A small network was shown many inputs. Here are its activations along a few directions, one row for each input.
In each table, some parts of the input vary, and every possible input appears once, in random order.
Descriptions start from the smaller parts, as in this example, which fits no table here: ring(8) and (point or line(9) or (values(2) and line(6))).
Shared parts are said once, and a part with two or three values counts as separate values.

Other details of the inputs vary at random and push rows far along two fixed directions, the same in every table; ignore that.

Table:
row 1: [  5  -5   3   2 -23  44  29 -62   4   9 -31  18]
row 2: [ -8 -14   3   6   0 -11   3  17   1   1  10  -3]
row 3: [-10 -15   6  -4  -4 -10  -2  19   6   1   2  -8]
row 4: [  2   1   7   9 -12  56  18 -66  -5   1 -18   6]
row 5: [ -6  -7   2  -1   9  -4 -15  13  -2 -10  22  -3]
row 6: [-12 -17   7   7   2  -8   3  20   1   3  10  -5]
row 7: [ -7  -8   4   0   9  -4 -15  12  -3 -12  21  -3]
row 8: [ -5  -9  11   8 -16  51  34 -57  -3  12 -30  14]
row 9: [ -6  -6  -1   0   6  -7 -18   9  -5  -7  21   1]
row 10: [-15 -12   7   6   3  -9   2  19  -3   7   7  -4]
row 11: [-17 -13   6   5   0 -10   0  16   2   7   4 -10]
row 12: [-10 -18   7   0   1  -6   3  22  -2  -1   8   1]
row 13: [ 73  97 -40 -15  22 -29 -14  -1  -1  -9 -30  -2]
row 14: [ 66  90 -38 -19  11 -39  -4   7   6   7 -46  -5]
row 15: [  4  -2   0   5 -26  41  27 -63   8  12 -34  10]
row 16: [ 69  89 -41 -10  12 -39   0   4   8   5 -43  -9]
row 17: [ -7  -6  -2   0   8  -6 -19  10  -2  -7  24   2]
row 18: [ -8 -16   0   0  -3 -10   1  15   0   0   9   8]
row 19: [-10   0   5  -2  10  -3 -15  13  -6  -5  18  -3]
row 20: [ -6  -6  -1   1   7  -6 -19   9  -4  -9  20   3]
row 21: [-13 -16  -1   5  -4 -17  -3  14   5   4   9  -5]
row 22: [ -6  -9   3   0   7  -4 -14  11  -5 -10  20  -4]
row 23: [ -8 -19   7  -7  -3  -9   0  19   2  -3   7   1]
row 24: [ -9 -19   5  -1  -1  -6   4  18  -1  -2   9   3]
row 25: [-11  -2   6   0   9  -4 -16  15  -9  -5  18  -4]
row 26: [-11  -1   6  -1  10  -3 -15  13  -7  -7  17  -2]
row 27: [ -2  -7   4  13 -21  43  31 -61   6  11 -30   2]
row 28: [  3  -5   4   4 -24  44  29 -59   8  10 -34   5]
row 29: [ -6  -3   4  -1   9  -2 -14  13  -3  -9  20  -5]
row 30: [ -9 -14   0   7  -2 -14   0  15   1   4  11   1]
row 31: [ -6 -15   8  -8  -1 -10  -1  22   2  -2   5  -1]
row 32: [-12 -15  10  -8   1  -9  -1  21  -1   2   4   1]
Description of these inputs: line(4) and (values(3) or ring(5)).
Changing only the line(4) part turns row 15 into row 14. The same change can be made to row 9. Which row results?
> row 25
Which other rows agree with row 23 in the line(4) part? List them by row number.
> row 2, row 5, row 7, row 22, row 24, row 27, row 28
Which other rows does row 19 become when the line(4) part takes its other values? List them by row number.
> row 5, row 17, row 29

Table:
row 33: [-27 -46  16 -13  13 -41 -41  75  -5 -34  66  -6]
row 34: [-22 -26  18  -4 -17  47   5 -51 -10  -8  -1  22]
row 35: [-34 -62  29   6 -27  48  31 -38   5   4  -8  -2]
row 36: [ 54  55 -38  -5   0 -23 -12 -12   3   1 -13  10]
row 37: [-26 -34  26  18 -19  42  40 -33  -2  17 -14   7]
row 38: [-20 -32   6  16 -20  42   8 -58  -3  -7  11  17]
row 39: [-28 -53  20  15 -16  38  35 -29  -8   7 -14  13]
row 40: [-25 -25  18  15  -1  56  23 -44 -10  -4   6  17]
row 41: [-30 -27  23   1 -24  37  26 -36   4  16 -20   3]
row 42: [ 48  58 -22 -14  -1 -21  11   5  11   4 -36 -12]
row 43: [ 43  56 -24 -20   3 -28   3   0   3   8 -42   1]
row 44: [-19 -36   9  17 -21  43  14 -48  10  16   1   9]
row 45: [ 50  63 -22 -14  18 -12  -6   0  13  -6 -20  -7]
row 46: [ 44  50 -28 -19   4 -28   1   3   2   3 -45   4]
row 47: [-44 -60   7   4   4 -64 -25  84   5  -2  53 -17]
row 48: [ 38  62 -16  -2  17   1 -16 -17  -9  -8 -18 -25]
row 49: [ 51  64 -25 -23   9 -20 -13   1   5  10 -31   7]
row 50: [-33 -39  16  -9  24 -41 -40  81   2 -31  66 -14]
row 51: [-38 -32  26   2  -7  50  10 -39   4   7   0   6]
row 52: [ 46  44 -40  -1  -1 -33   6  -7   8   4 -37   0]
row 53: [ 48  63 -23 -12   0 -22  10   7  11   2 -39 -12]
row 54: [ 58  51 -24 -19   1 -10 -10  -7   3 -10 -16   7]
row 55: [ 49  60 -29  -9  15 -10  -1  -6 -15 -11 -12  18]
row 56: [-29 -29   8  21 -10  45  11 -55   4  -4  10   9]
row 57: [-21 -27   7 -22  12 -54 -47  83  -7 -11  50   2]
row 58: [-45 -36  25  17  30 -30 -38  75 -24 -10  62 -25]
row 59: [-15 -48  16   4 -23  41  29 -39   4  -1 -20   2]
row 60: [-26 -26   9  22 -28  30  29 -41  10  15 -15  -2]
row 61: [-30 -34  28  21 -19  44  40 -32  -2  15 -17   7]
row 62: [-39 -18  13  -2  26 -39 -51  71 -17 -11  52 -30]
row 63: [-14 -40  23   4 -19  54  16 -41   9   5  -2   6]
row 64: [ 57  62 -30 -11  10 -13   1   0 -11   1 -18  17]
row 65: [-16 -32  19  12 -11  51  27 -36  -4  16  -3  16]
row 66: [ 35  62 -20 -14   0 -23   5   2   6  10 -42  -3]
row 67: [-19 -10  -8   2  26 -63 -39  77  11  -6  52 -16]
row 68: [-26 -27  21  16  -1  53  27 -37  -2   9   2  10]
row 69: [-49 -68  25   3  11 -49 -13  91  -7  -2  51  -8]
row 70: [ 38  70 -32  12  15 -15 -19 -22  -7   2 -15 -22]
row 71: [ 42  59 -33   1  -3 -35   7  -2  13  13 -31  -8]
row 72: [-26 -11   5 -16  27 -51 -45  76  -4 -21  47  -4]
What do these inputs look like to the network?
> values(4) and (point or line(4) or ring(5))
Changing only the values(4) part turns row 45 into row 51. The same change can be made to row 54. Which row results?
> row 57
Changing only the values(4) part turns row 35 into row 47. The same change can be made to row 63. Which row results?
> row 44
Which other rows does row 53 become when the line(4) part takes its other values? List them by row number.
> row 35, row 42, row 59
Start at row 65 and move only the ring(5) part, one step at a time. The first step leads to row 68. Which rows follow, in order?
> row 40, row 55, row 64
